These are the activations of a small neural network, seen along a few directions. Each row is one input.
Each table varies a few parts of the input and shows all the possible inputs, shuffled.
Descriptions start from the smaller parts, as in this example, which fits no table here: values(3) and (point or ring(11) or (line(4) and ring(8))).
Shared parts are said once, and a part with two or three values counts as separate values.
(in the rows, 128 means zero)

Other details of the inputs vary at random and push rows far along two fixed directions, the same in every table; ignore that.

Table:
row 1: [152 102 138 151 132 109 137  94 137 141 124]
row 2: [143 112 160 156 127 170 136 126 147 117 152]
row 3: [133  97 154 162 137 107 141  88 141 135 117]
row 4: [146 133  94  75 147  87 103 114  93 153  84]
row 5: [105 119 143 137 127 155 115 152 137  94 142]
row 6: [130 154  81  50 117 135 100 145  98 117 122]
row 7: [134 115 157 139 107  74 164  60 105 164  88]
row 8: [130 180  81  64 153 143  48 160 112 123 104]
row 9: [112 107 144 188 107 130 161 133 146 129 152]
row 10: [118 115 141 139 112 148 122 150 140 102 147]
row 11: [152 189 121  84 136 104 101  98  64 153  92]
row 12: [115 100 182 178 134 170 141 118 159 115 143]
row 13: [ 77 125 146 166 157 234 124 205 196  73 182]
row 14: [106 169  77  79 123 115 117 168 102 119 111]
row 15: [110 151  73  61 138 126  80 166 117  86 118]
row 16: [139  75 164 190 117 142 135 128 175 105 172]
row 17: [149 121 128 149 104  87 181  85 115 177 122]
row 18: [154 125 132 153 111  96 180  88 116 175 112]
row 19: [164 104 156 143 103  88 171  68 106 171 124]
row 20: [131 201  93  65 152 120  95 159  96 147  95]
row 21: [129  83 160 185 118 128 131 133 166 100 155]
row 22: [109 169  67  75 129 155 106 192 124  98 148]
row 23: [167  95 146 146 110  67 160  60 123 170 116]
row 24: [130 100 147 152 131  92 135  92 137 132 120]
row 25: [ 88 138 130 145 132 156 129 166 152 108 150]
row 26: [ 92 130 135 156 157 213 121 201 174  94 177]
row 27: [143 149 107  68 136 106 121 106  79 156  87]
Each input here is: values(3) and (point or ring(8)).
Changing only the values(3) part turns row 6 into row 22. The same change can be made to row 2. Which row results?
> row 18
Which other rows does row 17 become when the values(3) part takes its other values? List them by row number.
> row 19, row 23
Which other rows does row 15 become when the ring(8) part takes its other values? List them by row number.
> row 1, row 3, row 4, row 16, row 21, row 23, row 24
Which other rows does row 4 become when the values(3) part takes its other values? List them by row number.
> row 26, row 27

Table:
row 28: [170 138 128 107 108 102 130  89  98 159 111]
row 29: [156  87 181 200 112 155 156 105 170 136 178]
row 30: [106  87 181 219 115 134 166 118 186 121 153]
row 31: [116 130 138 128 169 162  76 148 151 105 136]
row 32: [143 121 148  99 137 103 107  82  98 144  92]
row 33: [128 135 117 111 112  91 151  96  83 154  90]
row 34: [115 158 122 134 127 122 159 135 119 155 126]
row 35: [ 95 160 116 107 130 184 139 194 140 100 168]
row 36: [131 165 115 122 120  86 166 113  88 180  91]
row 37: [141 164 113 100 137 175  85 175 131 108 146]
row 38: [160 146 117 117 125  99 130  95 105 171 109]
row 39: [102 164 121 115 130 179 127 188 126 111 151]
row 40: [142 110 115 114 111 105 133 116 114 126 125]
row 41: [118 122 102  99 129 178 120 170 128  90 153]
row 42: [ 94 154 109 108 133 180 138 193 145 104 169]
row 43: [108 140  83 105 146 165 114 182 143 108 142]
row 44: [156 142 128 132 129 127 118 119 123 144 128]
row 45: [ 91 155 109 107 126 154  91 174 129  88 137]
row 46: [143  91 213 218 139 155 129 100 160 127 147]
row 47: [137  64 171 220 121 128 168 115 185 127 167]
row 48: [124  73 179 226 113 119 160 116 188 121 167]
row 49: [142 141 124 130 139 123 123 121 127 143 119]
row 50: [ 85 140 108 106 120 155 111 173 150  79 152]
row 51: [135 126 135 110 138 129 112 107 125 132 123]
row 52: [119 135 104 116 139 169 116 170 132 104 142]
row 53: [ 88 161  96 108 140 150 102 178 146  94 134]
row 54: [152 141 138 105 137  99 107  87  91 146  91]
row 55: [152  87 202 215 119 155 144 104 158 124 156]
row 56: [143 115 100  95 110  92 165  97  96 145 108]
row 57: [112 118  99 115 140 163 130 174 158 107 149]
row 58: [130 158 119 102 105  92 168 109  80 171 101]
row 59: [129 125 124 129 113  98 119 125 113 129 118]
row 60: [128 118 139 103 148 125 103 107 124 130 115]
row 61: [139 124 111 113 122 127 139 119 103 129 118]
row 62: [151 132 126 102 121 119 127 113 117 128 127]
row 63: [125 159 104 101 154 173  85 175 138 100 134]
row 64: [161 140 113 108 117  96 131  96 116 169 111]
row 65: [127 118 104 108 109  90 124 127 130 123 130]
row 66: [121 133  94 101 133 159  94 181 127  84 150]
row 67: [139 122 108 132 134  99 135 129 120 139 114]
row 68: [163 103 188 196 119 118 155  84 139 149 127]
row 69: [100 172 110 109 138 175 121 195 126 118 142]
row 70: [126 159 109 108 118  90 172 109 101 176 105]
row 71: [130 140 123 102 139 187  88 173 143  87 152]
row 72: [117 138 124 126 121 120 145 119 107 142 104]
row 73: [110  79 181 220 119 142 188 113 178 137 152]
row 74: [138 123 113 109  98  64 132 100  96 143 103]
row 75: [145 107 101 101 110  77 150 105 113 144 119]
row 76: [ 84 135 106 106 124 152 113 174 153  83 149]
row 77: [154 143 113 102 127  94 134  95 111 159  99]
row 78: [119 139 107 116 124  91 155 106 101 163  89]
row 79: [170 145 131 114 113 103 127  92  91 160 111]
row 80: [154 135 117  96 117  97 137  92 108 154 107]
row 81: [120 147 124 124 113  75 138  98  97 149  94]
row 82: [139 126 108 104 101  62 142  99 103 142 108]
row 83: [ 92 149 100 110 142 167 112 177 135 107 130]
row 84: [131 121 104 131 131 102 138 132 129 138 125]
row 85: [104 136 127 118 106 111 125 127 120 117 119]
row 86: [138 114  96  94 119  97 162 105 106 146 113]
row 87: [137  84 214 211 148 150 123  98 160 124 140]
row 88: [ 94 126 101 101 132 166 130 170 141  99 144]
row 89: [124 131 116 101 105  93 159  94  87 151  93]
row 90: [112 141 132 112 171 162  64 152 138 101 121]
row 91: [120 145 128 116 169 176  72 161 145  96 134]
row 92: [112 122 134 114 169 169  82 149 159 101 137]
row 93: [142 128 135 101 139 122 111 109 114 128 119]
row 94: [137  86 200 213 143 154 142  99 177 131 155]
row 95: [168 140 119 100 108  97 135  89 100 160 114]
row 96: [136  93 197 218 147 150 136 103 169 132 153]
row 97: [133 135 101 118 119  61 133 107 109 155 100]
row 98: [139 121 145  97 135  95 116  80 105 141 101]
row 99: [107 146  98 108 136 150  83 187 136  89 140]
row 100: [104 103 183 223 120 126 155 116 165 126 145]
row 101: [131 122 110 134 134 117 144 120 119 142 114]
row 102: [125 138 107 125 125  94 117 134 119 132 117]
row 103: [107 129 112 103 114 127 152 129 119 123 126]
row 104: [142 127 149 116 137 136 107 108 116 125 116]
row 105: [124 126 108 125 136 152 111 172 138 101 143]
row 106: [144  57 177 215 106 132 172 109 172 115 176]
row 107: [117 134 143 116 160 171  68 145 132  96 127]
What do these inputs look like to the network?
> ring(8) and (point or line(4) or ring(5))
Changing only the ring(8) part turns row 34 into row 69. The same change can be made to row 97. Which row results?
> row 99
Changing only the ring(8) part turns row 96 into row 46. The same change can be made to row 84. Which row results?
> row 105
Changing only the ring(8) part turns row 90 into row 107. The same change can be made to row 67. Which row results?
> row 66
Start at row 63 and move only the ring(8) part, one step at a time. The first step leads to row 49. Which rows follow, in order?
> row 77, row 80, row 62, row 71, row 55, row 68
Which other rows does row 60 become when the line(4) part takes its other values? List them by row number.
> row 29, row 51, row 80
Which other rows does row 41 become when the ring(5) part takes its other values? List them by row number.
> row 40, row 74, row 85, row 89
Which other rows does row 77 become when the line(4) part takes its other values? List them by row number.
> row 64, row 92, row 94
